These are the activations of a small neural network, seen along a few directions. Each row is one input.
Each table varies a few parts of the input and shows all the possible inputs, shuffled.
A made-up example of a description, with smaller parts first: one of 8 places around a ring, together with either a single point or (one of 2 separate values, together with one of 4 places along a line) or one of 9 places around a ring.
Shared parts are said once, and a part with two or three values counts as separate values.
In the rows, zero is written as 128.

Other details of the inputs shift rows strongly along two fixed directions, in all tables alike. That doesn't count.

A family of inputs:
R1: [ 90 123 142 137 131  93 120 146 105 137 131]
R2: [134 139 103 131 137 118 134 111 134 127 143]
R3: [ 93 125 140 133 134  87 111 144 115 137 142]
R4: [238 198  78 123 122 158  72 137 112  45  90]
R5: [119 126 137 132 117 120 137 141 121 131 134]
R6: [236 187  96 115 100 175  75 172 109  34  89]
R7: [ 86 129 141 135 129  91 117 145 120 131 147]
R8: [194  74 137  95 145 214 169  71 179 144 128]
R9: [110 133 120 132 129 121 115 121 132 145 115]
R10: [ 86 149 124 141 117  97 119 138 126 151 131]
R11: [123  67 150 121 134 170 195  90 160 175 142]
R12: [153  63 148 103 149 190 182  71 173 167 136]
R13: [185  73 140 100 142 214 177  75 168 146 118]
R14: [100 139 112 143 144  78 115 119 116 137 144]
R15: [ 84 127 142 136 127  93 121 146 116 131 142]
R16: [112 141 125 129 129 122 117 119 133 144 111]
R17: [128 120 133 125 123 134 139 136 127 124 128]
R18: [ 79 144 124 140 124 100 113 133 128 144 125]
R19: [ 94 144 112 143 139  82 121 121 121 131 148]
R20: [ 82 126 144 142 125  99 129 149 107 131 129]
R21: [162  53 141 102 148 200 182  68 175 165 136]
R22: [241 204  73 126 108 161  78 146 113  43 100]
R23: [ 94 135 140 135 120  88 124 149 120 138 152]
R24: [147 156 106 127 117 146 110 133 135 115 107]
R25: [121 116 137 128 126 134 135 131 126 124 128]
R26: [131 140 130 133 117 126 124 155 110 108 116]
R27: [ 89 130 138 132 126  89 123 149 122 135 150]
R28: [119 126 144 131 131 125 131 137 113 130 115]
R29: [118 118 139 134 130 124 129 138 111 131 118]
R30: [ 92 133 141 136 118  90 128 150 115 138 146]
Description of these inputs: one of 5 places along a line, together with either one of 2 separate values or one of 4 places along a line.
- Changing only the place on the line of 5 turns R22 into R19. The same change can be made to R30. Which row results? => R15
- Which other rows does R15 become when the place on the line of 4 takes its other values? List them by row number. => R7, R20, R25
- Which other rows does R26 become when the place on the line of 5 takes its other values? List them by row number. => R11, R20, R28, R29

A family of inputs:
R31: [ 88 204 120 119 110  83  70 140 155 155 127]
R32: [176  62 144  96 100 242 178  92 181 142 116]
R33: [178  47 152  97 151 246 172  84 180 138 125]
R34: [240 179  84 130 108 181 120 134 119  67 117]
R35: [129 144 126 125 145  79 104 134  86 118 139]
R36: [141 162 123 139 133  85 103 138  93 100 110]
R37: [156  87  63 113 157 224 202  35 197 147 108]
R38: [ 38 107 170 135 116  88 127 159 117 143 144]
R39: [111 155 140 150 119 124 115 144 103 121  92]
R40: [ 74 141 135 145  98  91 127 174 115 158 126]
R41: [232 168 110 110 122 175  66 177 102  47  71]
R42: [ 65 114 154 132 129  67 141 142 125 132 183]
R43: [197 182 103 136  98 177 101 162 108  81  82]
R44: [190 198 104 146 117 127  94 148  89  60 108]
R45: [115 142 147 136 126 111 104 143 104 127  74]
R46: [102 145  86 148 143  87  62 102 129 135 135]
R47: [ 27  62 175 124 158  87 163  98 121 224 142]
R48: [104 127 135 131 155  57 118 149 106 125 163]
R49: [ 69 109 154 140 156  64 131 144 120 131 181]
R50: [113  99 134 121 114 121 166 121 144 139 168]
R51: [143  55 131 115 135 171 225  68 193 200 178]
- What is each input in this table made of? => either one of 3 separate values or (one of 2 separate values, together with one of 9 places around a ring)
- Which of the alternatives is R31? => one of 3 separate values
- Which other rows does R49 become when the place on the ring of 9 takes its other values? List them by row number. => R34, R35, R36, R42, R44, R48, R50, R51

A family of inputs:
R52: [135 146 115 124 122 121 102 134 121 118 122]
R53: [126 115 130 123 126 143 152 127 132 130 132]
R54: [131 111 130 127 138 143 131 118 131 128 118]
R55: [149 122 116 118 129 145 128 121 138 119 138]
R56: [156 128 119 121 133 142 123 118 135 128 127]
R57: [130 154 121 136 119 110 113 162 100  98 123]
R58: [144 116 133 127 134 142 141 124 127 136 122]
R59: [125 124 132 123 121 139 139 124 135 137 119]
R60: [132 125 135 130 117 141 139 127 134 126 130]
R61: [132 166 111 136 124 101 106 155 104  95 128]
R62: [137 124 131 126 125 148 143 126 131 138 123]
R63: [141 167 115 136 113 106  83 156 104  91 129]
R64: [127 112 132 121 124 140 148 130 142 131 134]
R65: [134 129 123 125 129 139 140 116 145 142 132]
R66: [ 82 113 144 131 125 101 134 134 126 159 135]
R67: [138 111 134 126 136 137 139 122 131 140 127]
R68: [134 116 122 120 131 139 140 120 145 132 142]
R69: [140 116 145 109 139 142 137 125 137 120 136]
R70: [134 114 138 127 119 145 143 122 141 133 132]
R71: [137 121 119 129 141 138 127 110 137 126 122]
R72: [119 166 114 137 121 111  97 147 118 107 116]
R73: [125 109 136 125 134 133 144 116 125 143 120]
R74: [ 14 114 156 146 131  53 149 137 108 187 151]
R75: [130 167 120 142 119 114  92 161  95  92 103]
R76: [140 166 116 142 122  97  91 152 101  91 125]
R77: [138 115 121 125 140 134 147 113 135 128 137]
R78: [104 134 136 130 118 107 124 143 123 137 122]
R79: [125 120 132 127 125 146 132 125 141 132 118]
R80: [127 106 133 124 135 145 132 117 136 134 122]
R81: [141 127 132 130 118 147 138 127 126 120 126]
R82: [140 132 119 126 127 148 125 117 146 124 119]
R83: [132 166 116 136 117 103  93 159 112 112 125]
R84: [132 122 122 124 134 135 143 104 136 141 126]
R85: [137 102 130 121 136 142 149 121 134 128 134]
R86: [129 133 118 130 132 144 130 113 137 129 121]
R87: [142 133 120 130 133 133 135 117 132 135 129]
R88: [133 148 115 138 135 119 109 132 116 110 114]
R89: [ 82 122 133 131 130  94 131 124 132 159 142]
R90: [135 124 128 127 124 137 139 113 146 133 138]
R91: [ 10  98 160 148 138  60 143 134 125 190 157]
R92: [131 113 131 122 123 140 139 135 136 127 134]
R93: [ 31 115 145 146 145  46 143 121 114 182 153]
R94: [141 118 123 122 133 143 130 113 141 143 136]
R95: [123 112 132 122 125 142 152 126 141 132 134]
R96: [125 116 149 116 143 144 129 117 139 130 123]
R97: [139 119 150 113 141 141 134 122 139 137 131]
R98: [128 113 131 126 129 146 123 124 133 130 122]
R99: [100 132 127 130 132  92 116 128 119 140 133]
R100: [145 164 115 131 116 118 103 150 123 112 121]
R101: [135 178 110 134 114 107  93 153 103  99 110]
R102: [132 127 131 126 122 141 139 131 136 137 124]
R103: [139 117 128 126 126 143 136 111 145 134 141]
R104: [121 162 128 137 111 102 101 170 109 114 118]
R105: [129 105 133 125 136 136 153 123 129 132 134]
R106: [130 116 131 131 136 142 134 121 126 129 115]
R107: [135 109 122 122 143 133 146 110 140 131 141]
R108: [136 107 138 129 131 137 141 118 129 130 134]
R109: [ 98 125 136 130 123 104 117 140 115 141 129]
R110: [134 106 133 121 134 140 142 113 132 139 121]
R111: [109 137 126 138 137  91 118 134 117 138 137]
R112: [134 122 119 124 133 145 119 114 140 129 127]
R113: [130 120 132 125 128 137 141 120 124 136 117]
R114: [137 123 126 132 131 134 142 107 134 131 138]
R115: [141 170 117 144 120  98  93 152  97  91 122]
R116: [136 128 118 124 129 139 143 120 136 124 136]
R117: [132 122 134 126 123 137 130 136 133 139 128]
R118: [138 109 133 117 130 143 134 117 132 136 120]
R119: [132 128 127 128 123 152 130 125 137 124 114]
R120: [143 143 128 132 112 127 100 152 110 101 125]
R121: [138 133 124 131 124 139 137 115 133 126 135]
R122: [111 132 123 129 133  98 119 139 119 123 143]
R123: [141 142 122 126 121 118 106 158 107  95 123]
R124: [ 96 138 133 139 125 114 122 141 113 130 119]
R125: [152 125 149 116 132 145 126 123 133 113 130]
R126: [132 111 130 120 127 139 134 132 131 126 136]
R127: [146 123 119 122 136 135 129 109 133 128 121]
R128: [129 123 121 126 131 144 126 116 145 133 126]
R129: [154 131 119 128 136 138 131 118 130 129 124]
R130: [154 150 123 128 120 125  98 156 108 103 113]
R131: [132 156 129 138 114 100  90 165  95  93 122]
R132: [147 135 122 128 121 145 133 116 141 121 132]
R133: [ 96 137 125 133 127  99 133 137 128 132 144]
R134: [131 117 150 109 139 137 133 116 137 136 125]
R135: [146 129 117 120 126 142 136 125 144 118 133]
R136: [130 122 120 131 139 142 137 106 138 134 124]
R137: [139 121 119 124 137 142 121 112 138 126 123]
R138: [136 147 130 139 117 121 117 146 105 105 123]
R139: [143 132 120 125 129 144 138 115 138 137 128]
R140: [133 109 139 128 120 145 139 123 138 134 135]
R141: [141 120 132 127 130 145 143 124 128 137 124]
R142: [141 136 117 120 124 143 131 115 141 129 119]
R143: [156 123 122 124 129 143 125 113 135 118 134]
R144: [142 133 119 120 123 140 129 118 143 130 120]
R145: [126 130 132 129 123 122 114 145 119 132 128]
R146: [ 84 115 149 144 132  92 140 132 111 147 144]
- What is each input in this table made of? => one of 5 places along a line, together with either a single point or (one of 2 separate values, together with one of 9 places around a ring)
- Changing only the place on the line of 5 turns R115 into R129. The same change can be made to R140. Which row results? => R117
- Changing only the place on the line of 5 turns R63 into R52. The same change can be made to R103. Which row results? => R89
- Changing only the place on the line of 5 turns R100 into R90. The same change can be made to R145. Which row results? => R120
- Start at R61 and move only the place on the ring of 9, one step at a time. The first step leads to R77. Which rows follow, in order? => R107, R122, R55, R68, R135, R133, R116
- Which other rows does R58 become when the choice among 2 separate values takes its other values? List them by row number. => R129
- Which other rows does R124 become when the place on the ring of 9 takes its other values? List them by row number. => R54, R75, R79, R80, R91, R98, R106, R119
